These are the activations of a small neural network, seen along a few directions. Each row is one input.
In each table, some parts of the input vary, and every possible input appears once, in random order.
Descriptions start from the smaller parts, as in this example, which fits no table here: one of 5 places around a ring, together with either a single point or one of 9 places around a ring or (one of 3 separate values, together with one of 6 places along a line).
Shared parts are said once, and a part with two or three values counts as separate values.
In the rows, zero is written as 128.

Other details of the inputs vary at random and push rows far along two fixed directions, the same in every table; ignore that.

A family of inputs:
x1: [136 159 111 101 138 113 111  91 163 130 208  63 159 130]
x2: [122 120 124 144  95 162 164 145  76 127 102 164 141 155]
x3: [107 135 125 144 118 170 144 108  83 132  98 134 145 144]
x4: [125 152 122 105  88 160 163 107  83 135 101 144 155 146]
x5: [106 119 142 151 129 172 147 122  65 120  84 151 108 126]
x6: [129 115 116 106  88 127 130 140 106 148  79 156 125 125]
x7: [146 111 208 155 157  84 106 201 126 135 133 143  66 119]
x8: [138 109 149 141 152  83  75 156 151 145 119 111  82  97]
x9: [152 164 152 100 131  88 107 128 175 118 173 101 131 113]
x10: [116 124  32  90  99 150 132  55 139 137 165 110 209 144]
x11: [ 99 127 110 143 117 171 166 126 116 127  93 152 158 148]
x12: [145 114 196 173 172  91 105 186 116 109 118 132  41 106]
x13: [120 121 129 162 111 165 157 141  79 124  80 161 129 155]
x14: [114 101 110 146 120 138 116 119  88 140  80 158 131 122]
x15: [141 148 149 120 150  89  92 131 181 117 199  86 132 108]
x16: [ 96 111 120 147 129 178 172 134 100 114  82 167 127 130]
x17: [143 128  93  94 132  87  85 111 192 144 190  73 141 112]
x18: [113  92 108 143 126 145 125 111  86 128  83 161 118 111]
x19: [137  95 163 146 163  84  78 164 140 133 112 120  53  80]
x20: [142 139 204 128 141  71 118 196 143 131 118 143  73 105]
x21: [131 126 207 171 165  92  85 178 133 116 116 131  75  97]
x22: [126 122  92  98  89 131 134 104 101 141  96 154 155 133]
x23: [139 138 136 125  85 146 168 147  83 128  89 168 130 153]
x24: [105 144  43 108 114 201 166  41 149 101 159 110 208 146]
x25: [167 161 124  85 138  87 124 115 202 131 203  82 142 144]
x26: [143 138  97 114 170 125 128  89 196 113 200  75 140 140]
x27: [118 119 120 147 124 169 158 127 109 133  98 153 145 162]
x28: [128 153 102  99 141 108 129 110 200 126 208  80 166 132]
Each input here is: one of 4 places along a line, together with either one of 2 separate values or one of 5 places around a ring.
Q: The inputs of x13 and x12 match in every part but the place on the line of 4. If x21 is changed in the same way as x13 into x12, which row does it become?
A: x24
Q: Change only the choice among 2 separate values in x10. List by row number the other rows that result.
A: x17
Q: Change only the place on the ring of 5 in x1. List by row number the other rows that result.
A: x2, x7, x15, x28

A family of inputs:
x29: [141 121  36  95 124 127 114  57 170 134 180  81 171 134]
x30: [105 153  23  95 106 185 152  27 162 120 183  88 243 159]
x31: [101 107  60 116  88 184 148  74  83 130  71 161 172 129]
x32: [ 91 146  72 121  93 232 208  69  89 106 102 157 194 159]
x33: [123 103 225 189 160  93  80 206  84 134  79 152  46  95]
x34: [150 118 239 151 130  69 106 224  80 146  83 168  43 116]
x35: [156 118 124 115 170  58  62 116 180 139 176  70  90  97]
x36: [ 90  92 105 133  96 179 138 115  56 129  46 183 128 106]
x37: [152 129 131 116 168  57  53 116 184 134 171  62  86  86]
x38: [136 172  92 105 147 140 144  68 189 102 199  73 171 143]
x39: [155 171 158  85 137  62  99 130 191 126 202  75 131 106]
x40: [110 154  63  93  45 206 200  79  76 143  92 158 216 182]
x41: [127 156  52 105 123 182 178  52 155 115 177  92 197 179]
x42: [175 153 164 104 144  47  89 155 180 134 204  80 101 125]
x43: [125  94 209 183 160  97  92 199  84 140  89 155  57 108]
x44: [145 118  97 101 164  65  82 121 226 133 182  79 114  97]
x45: [112  89 188 175 144 112 117 210 111 135  75 180  75 108]
x46: [107 140  99 138 104 208 191  97  81 115  88 153 161 164]
x47: [130 145 146 126 171  83  73 120 188 119 205  68 121  91]
x48: [119 132 153 127  73 157 168 151  55 134  53 199 141 143]
x49: [143 113 218 144 120  89 127 235 111 141  72 190  62 115]
x50: [166 154 134 122 182  82 107 119 207 108 230  53 112 134]
x51: [107  88 131 171 104 178 153 152  45 134  63 189 129 147]
x52: [105 105 151 160 115 182 190 177  86 121  50 204 111 148]
Q: The inputs of x35 and x41 match in every part but one. If x31 is changed in the same way as x35 into x41, which row does it become?
A: x38
Q: What is each input in this table made of?
A: one of 4 places along a line, together with either a single point or one of 5 places along a line
Q: Change only the place on the line of 4 in x44. List by row number the other rows that result.
A: x45, x49, x52

A family of inputs:
x53: [133 122 141 119  92 132 163 154  77 138  72 171 108 139]
x54: [167 127 188 135 142  67 108 180 140 143 138 130  83 135]
x55: [153 159 142 101 135  81 107 136 198 131 227  70 146 132]
x56: [146 102 170 159 174  88 104 169 156 128 127 129  73 121]
x57: [112 160 101 122 114 166 140  78 127 109 138 107 178 140]
x58: [146 149 244 144 140  58  92 216 132 123 110 143  58  95]
x59: [113 122  86 128 102 180 167  86  68 125  87 142 142 148]
x60: [142 101 152 155 163 101 107 174 149 132 112 128  65 117]
x61: [143 129 184 136 164  91  87 146 117 114 129 116  60  95]
x62: [ 99  92  42 112 111 141 102  77 146 146 121 128 172 107]
x63: [101 131 169 139  89 162 170 174  64 144  64 195 141 147]
x64: [148 154  31  74  86 157 167  66 166 143 171  93 205 182]
x65: [129  84 178 159 155  59  30 165  96 150  96 129  55  63]
x66: [145 149 144 129 171  88  83 114 186 119 231  46 126 117]
x67: [107 137  33 100 117 185 165  59 186 119 197  88 223 159]
x68: [123 123  28  68  75 129 110  62 147 159 147 107 214 130]
x69: [160 147 169  93 139  69 102 151 160 125 157 112  90 110]
x70: [ 93 138 118 141 115 186 158 105  83 129 108 142 170 147]
x71: [148 150 189 137 170  79  84 138 145 113 156  94  74  80]
x72: [ 82 109 138 156 119 186 169 154  84 130  61 189 142 134]
x73: [120 137 149 120  77 164 175 146  66 130  59 196 135 128]
x74: [166 149 104 115 171  85  84  93 197 130 212  36 116 132]
x75: [ 91 115 149 159 110 179 163 155  85 113  42 192 126 124]
x76: [112 104 142 178 115 173 153 148  36 121  75 181 120 149]
x77: [103 111 145 149 118 171 162 145  87 117  53 190 110 107]
x78: [142 131 103 108 164  91 115 108 199 119 176  77 111 113]
x79: [128 128  83 134 119 172 153  76 105 130 131 120 167 169]
x80: [126 121 134 143  89 154 167 162  70 134  94 186 144 163]
x81: [119 141  34  77 124 168 156  47 183 111 168 100 190 139]
x82: [144 119 149 151 180  79  96 159 184 114 181 101  96 115]
Q: The inputs of x73 and x71 match in every part but one. If x80 is changed in the same way as x73 into x71, which row does it become?
A: x76
Q: What is each input in this table made of?
A: one of 3 separate values, together with either a single point or one of 9 places around a ring
Q: Change only the place on the ring of 9 in x60. List by row number the other rows that result.
A: x56, x67, x72, x75, x77, x78, x81, x82
